Each row below holds a small network's activations on one input, seen along a few directions.
Each table varies a few parts of the input and shows all the possible inputs, shuffled.
Descriptions start from the smaller parts, as in this example, which fits no table here: one of 5 places around a ring, together with either a single point or (one of 2 separate values, together with one of 4 places along a line) or one of 9 places around a ring.
Shared parts are said once, and a part with two or three values counts as separate values.

Other details of the inputs shift rows strongly along two fixed directions, in all tables alike. That doesn't count.

A family of inputs:
r1: [ -9  -7  50 -31 -22  -4 -19  44  22 -40  35   1   6 -11]
r2: [-22 -40 -38 -16 -13  10  10 -26  33  -9   1 -29 -30 -33]
r3: [ 23  25  -6  28   8  -1   4 -13 -22  28 -24   4  16   9]
r4: [ 19  34  46  10 -14  -2 -13  29   1 -11   5   6  16   6]
r5: [ 19  27 -10  39  13   3  10 -12 -21  37 -29   8  15  15]
r6: [ 27  37  -7  39  -3   6   1 -24   0  27 -23 -13   4  -5]
r7: [ 16  24  37   3   5  -8 -13  25 -10  10  14  20  26  18]
r8: [-10 -11 -49  11   7   5  19 -39 -18  10 -22 -13 -18  -2]
r9: [-27 -38 -28  -8 -19  11  17 -14  18 -22 -10 -23 -24 -27]
r10: [-19 -32 -31 -17 -16   7   4 -28  26  -9   3 -29 -23 -32]
r11: [ 14  20  33  -2   1  -6 -13  23  -9   1   6  17  23  22]
r12: [-30 -39   4 -52  -1  -8 -10  14  11 -37  48   4 -16  -9]
r13: [ 29  37   5  37  21   0   2   1 -19  32 -28  10  17  16]
r14: [ 14  20  31  -3   1 -10 -11  21  -8   0   9  20  20  22]
r15: [-32 -33 -35  -7 -16  14  14 -27  10 -28  -3 -26 -36 -25]
r16: [ 17  25  31  10  13  -4 -10  26  -8   8  -4  19  20  24]
r17: [-12 -19  40 -46  -5 -10 -19  46  16 -30  40  22   9  11]
r18: [ -9 -18  37 -50  -6 -17 -19  37  12 -28  51  19   7   0]
r19: [ -6  -5 -38  37  -4  16  25 -31  -1   6 -47 -26 -17 -15]
r20: [ 25  29  42   1  10 -10 -14  39  -4   7  13  25  26  19]
r21: [-29 -52 -45 -25  -4   1  16 -20   9 -10  -4 -10 -24 -15]
r22: [-15 -12 -47  15   8   6  18 -42 -18  15 -16 -10 -16  -4]
r23: [-30 -44 -30 -17   5   3  11 -15   8  -3   3  -7 -20 -13]
r24: [ 15  23 -15  34   8   0  10 -24 -24  32 -24   6  11  11]
r25: [ 33  48  11  42  11   7  -3   0   2  29 -24  -7  11   1]
r26: [-28 -48 -43 -27  -7  -2  14 -28   4 -12   1 -11 -23 -15]
r27: [ 11  24 -16  29  11   4   7 -21 -26  18 -25   3   3  18]
r28: [ -5 -10  38 -42  -3 -12 -20  38   9 -25  39  16  11   7]
r29: [ -3   6  38 -28  -7  -3 -25  29  26 -28  49  -2  -6  -9]
r30: [ 25  31  -6  37  19   2   8  -7 -20  31 -36   6  11  17]
Description of these inputs: one of 5 places along a line, together with either one of 2 separate values or one of 4 places along a line.
List by row number the other rows that have the place on the line of 5 in common with r1.
> r3, r7, r10, r11, r28
Which other rows does r9 become when the choice among 2 separate values takes its other values? List them by row number.
> r2

A family of inputs:
r31: [ 0 -2 -3 -4 -3  0 -2 -4  6  1  5 -4 -2 -6]
r32: [ 19  29 -14  44   4   8  13 -20 -18  25 -40  -6   6   6]
r33: [-4 -6 -3 -6 -4 -2  1 -4 -4 -2  3  1  1  0]
r34: [-7 -6 -1 -2 -1  1  3  2 -2 -8 -3  0 -4  1]
r35: [-4 -3 -4 -5  2 -1 -1 -4 -2 -3  7  0 -5  0]
r36: [-3 -9 -5 -7  8 -2  0  0  3  5  3  3 -1  0]
r37: [ 19  36  46   5   8  -4 -17  36  -2  -2  15  16  19  17]
r38: [-2 -6 -2 -5 -7 -1  0 -2  3 -2  1 -1  1 -3]
r39: [-5 -6 -3 -5 -1 -1  2 -2 -5 -6  2  2 -2  2]
r40: [-3 -3 -4 -6  0 -2 -2 -6  0  0  8 -1 -3 -2]
r41: [-3 -2 -1  0 -1  3  0  0  7 -4  2 -6 -6 -6]
r42: [ -5 -12  -5  -7   4  -3   3   3  -1   2  -2   5   1   3]
r43: [-1 -3 -1 -2 -3  1 -1 -1 10 -2  2 -6 -4 -8]
r44: [-2 -6  0 -2 -6  1  1  1  5 -4 -3 -4 -1 -5]
Describe the family of inputs behind these rows.
> one of 2 separate values, together with either a single point or one of 6 places around a ring
The inputs of r33 and r40 match in every part but the choice among 2 separate values. If r32 is changed in the same way as r33 into r40, which row does it become?
> r41

A family of inputs:
r45: [-20 -36   4 -36  -9  -6  -3  26  12 -29  12  -1  -6   0]
r46: [ 30  37  15  15  17  -7 -11   8  -4  14  -1   2   9   9]
r47: [-20 -15   8 -25   0  -5  -3   7  18 -18  42  -1 -15 -13]
r48: [ -8 -22 -12 -29   7  -7   3  -5  -7 -13   0   3  -9  -2]
r49: [  0  13  -2  24  -1  14  -3 -16  -1   3  -2 -14  -8  -4]
r50: [ -8  -9  26 -34  -2 -10 -18  16   0 -22  30  13   7  20]
r51: [ 20  40   5  41  14   3  -4 -13 -29  33 -10   8  18  21]
r52: [-14 -15 -39  18 -11  14  21 -29  -7  -8 -22 -16 -21 -15]
r53: [ 15  33  41  -3  -3   1 -22  21   8  -4  16   6   7  14]
r54: [-11 -29   6 -34 -16 -14  -7   5   8 -21  34  -8  -3 -29]
r55: [ 34  28  36  -7  -4 -16 -17  24   0   0  11  10  21   3]
r56: [ -8 -13  19 -40 -20  -9 -20   5  16 -20  39  -2   5  -4]
r57: [  9  38  28  16   6  -2 -15   6  -4  14  16   9  12  10]
r58: [-12 -18 -24   7   2   9  13  -9  14   1 -10 -18 -18 -23]
r59: [ -2  -8  20 -26  -6  -4  -9  24  13 -31   9  -1  -3  -5]
r60: [-18 -12  -4 -19 -13   4   1  -8  -3 -18  -4  -4  -6   8]
r61: [ -5  -1  19 -13  13  -2  -7  24  16  -2  28   2   5  -9]
r62: [ 17  35   4  41   8   2  14   4 -28  23 -38   5  19  11]
r63: [-11 -23 -43   6  12  -2  13 -32 -15  11 -11  -9 -19 -16]
r64: [-14 -21 -29  -3   8   6   8 -20  24  10  -7 -10 -11  -6]
r65: [ -7 -12 -14 -24   1  -6  -1  -1   4  -7  19   7 -13   4]
r66: [ 18  33   7  29  19  -3  -1  -3 -11  21  -5  -2   6  -3]
r67: [ 39  33   2  25  -4  -1   1  -4 -10  34 -26  -1  20   6]
r68: [  1 -15 -53   6 -16  -1  17 -47   0   9 -18 -20 -16 -14]
r69: [-14 -24 -43   5  12   6  14 -23  -9  18 -13 -10 -10 -14]
r70: [-10 -17  -2  -1  -5   9   6  12   5 -11  -7  -7  -4 -13]
r71: [ 15  29  36  12   4  -8  -3  26 -19  -7  -4  17  19   8]
r72: [-26 -19 -19   3 -12   6  10 -22 -16 -12  -9 -10 -10  -2]
r73: [ -5 -11  -1  -3 -20  -4  -3 -21   0  -2  17  -7   0 -11]
r74: [ -7 -11 -53  22   9   9  20 -40 -19  20 -15  -6 -20  -9]
r75: [-10  -7  30  -6  -7   3  -6  29  15 -16   6  10   8  -2]
r76: [ 19  33  10  46   9  10   7  -2   1  30 -27  -1  12   6]
r77: [ -3 -15 -24  -3   0   3   4 -15  13  -9  -9 -21 -24 -17]
r78: [ 22  24  24  10 -15  -5  -7  11  -9   6  19   8  17   1]
r79: [ 23  23  17  17  13  -4  -2   6 -12  22 -20  19  24  29]
r80: [-19 -24   2 -34 -17   2  -4  16  18 -40  22  -5 -16  -6]
r81: [ -2 -15 -52   6  14   2  12 -36 -12  16 -23  -8 -18  -8]
r82: [-17 -31 -13 -12 -10   2   4   0   9 -10 -15   1  -6   5]
r83: [-18 -24  14 -29  -8   1 -10  19  37 -19  18  -4 -10  -7]
r84: [ -5 -26 -26  -2 -12   2  14 -22   6  10  -5 -14  -2 -29]
r85: [ 13  28  25  33   4  -1   6  11 -14  17 -28  17  24  17]
r86: [ -2   9  23  -7  -5   4  -9  22  11 -19  28   2  -8  -8]
r87: [-19 -30  -7 -20   5  -6   9  10  -3  -7  10   4  -2  -6]
r88: [-19 -17   5 -12  -2  -4   0  -7 -11 -12  19   5  -1   7]
r89: [ -5  -6  21 -19   8 -11  -4  19 -11 -16  21  16   7  -4]
r90: [ 18  33   6  28   9  -2   7   0 -30  16 -10  17  11  16]
r91: [-19 -13 -27  17  -9  17  11 -33  -8  -7 -21 -19 -12 -12]
r92: [ -9 -23 -50  -1  10   2  14 -27  -3  18 -21 -10 -15  -4]
r93: [-15 -23  23 -24   6  -4 -13  28  14  -6  34  17   8   4]
r94: [-12 -16 -47   6 -10   5  24 -36 -10  -4 -31 -12 -22   0]
r95: [22 33 16 28  9  3 -3  7 -5 10 -8 -1  1 -4]
r96: [  6  12 -14  34   3   8  14 -17 -17   5 -34 -11  -2  -9]
r97: [ -1   4 -23  32  12   9  13 -24   5  32 -22  -5  -1  -7]
r98: [ 13  22  17  29  14  -3   6   5 -18  26 -19  18  25  20]
r99: [ 21  32  10  16   5  -5   1   6 -18   4 -26   7  14  14]
r100: [-12  -4   0 -18   0  -1 -12 -11  16  -6  21  -9 -11   3]
r101: [ 19  23  29 -10   5 -11  -9  26  -8  -4  14  25  13  24]
r102: [ -8 -21  18 -33   6  -6 -17  26  18  -8  28  17   6  12]
r103: [  3  -7  -7 -12   8  -4   6   7  -7   5  -9   4   6  10]
r104: [-10  -7  28 -26 -12   4 -19  20  13 -35  22  -2   2   9]
r105: [-14 -26 -20  -2  -7  12   8 -10  16  -7 -22  -8  -8  -6]
r106: [-14  -7 -32  15  -9   5  25 -25 -18  -6 -23  -5 -17  -6]
r107: [-15 -25   4 -36  -8   1  -7  22  30 -23  22 -13 -16 -13]
r108: [ 12  25  32 -11   8  -6 -25  17  -5   3  22  18  17  25]
r109: [ -2 -12  28 -13 -13  -6 -10  18  20   1  24  11  18 -10]
r110: [ -6 -11 -30  -2  -8   9   8 -18  13  -9  -4 -17 -26 -11]
r111: [ 30  28  31   9  -8  -6 -11  14   7  23  -4  16  27  14]
r112: [  2  -4  24 -20  -5   1 -10  34  13 -20   7   0   5   3]
r113: [ 28  34   0  26  17   2  -4   2  -3  29 -14  -2  12  13]
r114: [27 41 -2 29 11  0 -4 -6 -7 23 -8  1  5 16]
The inputs of r82 and r85 match in every part but one. If r113 is changed in the same way as r82 into r85, which row does it become?
> r61
Describe the family of inputs behind these rows.
> one of 2 separate values, together with one of 5 places along a line, together with either a single point or one of 6 places around a ring
Which other rows does r69 become when the choice among 2 separate values takes its other values? List them by row number.
> r92
Start at r56 and move only the place on the line of 5, one step at a time. The first step leads to r68. Which rows follow, in order?
> r55, r67, r111
List by row number the other rows that have the choice among 2 separate values and the place on the line of 5 in common with r99.
> r46, r48, r55, r59, r77, r81
Which other rows does r109 become when the place on the line of 5 takes its other values? List them by row number.
> r54, r73, r78, r84
List by row number the other rows that have the choice among 2 separate values and the place on the line of 5 in common with r89.
> r54, r63, r66, r71, r95, r96

A family of inputs:
r115: [ -4   1  16 -16   7  -5 -11  15   7  -5  30  10   3   5]
r116: [  3  10  -8   8  -2   6   1 -10  12  -1 -13 -15 -10  -8]
r117: [ 22  20  23   2   6 -11  -6  18  -8  14   5  16  21  15]
r118: [-10 -16 -16  -5   9   4   6   0   0   0  -3   2  -5   3]
r119: [ -8  -5 -18  -6   2  -2  -1 -17  -2   2   5  -2  -8   2]
r120: [ -9 -14 -14  -9   5   2   8  -4  -5  -6  -7   0  -8   5]
r121: [  1  -5 -18  -2  11  -4   2 -12 -10   2  -4   0  -4   5]
r122: [  0  -6 -16   5   4   0   2 -18  -1  16   0   0  -3   0]
r123: [ -1  -5 -17   1  17  -3   4  -9  -5   7  -1   4  -1   2]
r124: [ -8  -3  21 -17  -7  -3  -7  22   8 -25  25   3  -5  -2]
r125: [ -6 -10  -6  12   1   3   8  -4  -4   4 -14  -2  -2  -1]
r126: [  2   6  22 -12   0   1 -12  23  24 -13  17  -3  -3  -7]
r127: [-10 -12  -9   0 -10   0   5  -5  -5 -11 -13  -3  -5   1]
r128: [ 37  50   5  44  -2   5  -2  -7  -6  23 -36  -6  10   9]
r129: [-12 -11  -8   1   0   3   6  -6  -3 -11  -9  -5  -7   2]
r130: [ -8  -2 -15   5   4   5   2 -12   1   2   2  -9  -9  -8]
r131: [ -3   0  24 -13  -2  -2 -12  16   8  -5  24   3   3  -6]
r132: [ -8 -16 -15 -10  -4   1   7  -5  -6  -6 -10   2  -5   3]
r133: [ -8  -7  26 -14  -8  -5  -5  22   5 -14   9   8  11   2]
r134: [ -3 -10 -16  -8  -5  -1   3 -20  -4   0   2  -1  -5  -1]
r135: [ -7  -2 -10  -1  -1   6   2 -16  -4  -5   0 -11 -11  -7]
r136: [  3   2  25 -12  -4   1 -12  22  26  -8  15  -3   0  -8]
r137: [22 37 36 20 -5 -4 -7 22 -7  5  1 12 26  7]
r138: [-8 -4 -7  5 -1  5  7 -3  2 -4  1 -5 -9 -9]
r139: [ 27  41   7  39  -2   3   6  -5 -21  15 -25   4  16  10]
r140: [ -7  -6  -7  11   6   5   8  -3  -5  -2 -10  -1  -3   0]
r141: [ -4  -5 -12  -2 -10   4   2 -16  -4  -6  -2 -10  -7  -8]
r142: [ -3 -14  13 -30  -3 -11 -12  17   2 -17  23  12   3   4]
r143: [  8   3  -8  10 -12   4   0  -7  15   7 -13 -16  -4 -10]
r144: [ 24  29  28  11   5  -5  -7  25 -13  16  -8  20  27  21]
r145: [ -5 -12 -16  -5  -5  -2   2 -15   1  10   3  -2   1  -3]
r146: [ -6 -18 -14 -10  11  -4   7 -12   0   9  -1   3  -6  -6]
r147: [ -3   0  -5  15  -3   5   9  -7  -1   8  -9  -4  -5 -10]
r148: [ -8 -18  18 -25   3  -5  -6  28   9 -10  20  12   3   5]
r149: [  0   1 -10   8  -8   3   4 -15  -4  10  -6 -10   2  -9]
Describe the family of inputs behind these rows.
> one of 5 places around a ring, together with either a single point or one of 6 places around a ring
The inputs of r137 and r147 match in every part but the place on the ring of 5. If r145 is changed in the same way as r137 into r147, which row does it become?
> r122
List by row number the other rows that have the place on the ring of 5 in common with r120.
> r116, r119, r121, r124, r129, r135
List by row number the other rows that have the place on the ring of 5 in common with r130.
> r115, r118, r123, r126, r138, r140
Which other rows does r142 become when the place on the ring of 6 takes its other values? List them by row number.
> r127, r132, r134, r139, r141

A family of inputs:
r150: [  3   9  47 -25   7  -9 -20  44   7 -16  38  21  14  14]
r151: [-29 -46  16 -57  -6  -9 -11  30  24 -34  41   8  -8  -8]
r152: [-23 -30 -24 -10 -18  10   9 -17  21 -20  -1 -24 -24 -26]
r153: [-19 -26   8 -38  -5  -7  -9  11  10 -22  33   4  -6  -4]
r154: [  1   0  49 -37   3 -13 -24  48  17 -19  45  20  13   9]
r155: [ 39  59  24  43   0   5  -6   6 -10  17 -25  -2  17  12]
r156: [-27 -42 -33 -17   0   3  13 -15   3 -11  -3  -8 -19 -10]
r157: [ 26  37   3  38   8   0   5  -8 -29  29 -29  11  21  20]
r158: [-13 -21 -37   7  -9  10  15 -30  12  -1 -14 -26 -23 -29]
r159: [  2  -5 -45  26   3   5  21 -40 -17  26 -40  -9  -4  -2]
r160: [-18 -34 -36 -14  -3   2   8 -26   4  -1  -1 -10 -16 -12]
r161: [ -3  -5 -45  27   6   7  23 -39 -23  20 -37  -8  -9   1]
r162: [ 26  45  49   8  11  -9 -19  34 -13   6  17  25  26  26]
r163: [ 35  58  24  49   2   7  -5   3  -7  25 -23  -2  19   7]
Describe the family of inputs behind these rows.
> either one of 4 places along a line or (one of 2 separate values, together with one of 5 places around a ring)
What sort of input is r163?
> one of 4 places along a line
Start at r155 and move only the place on the line of 4, one step at a time. The first step leads to r152. Which rows follow, in order?
> r163, r158
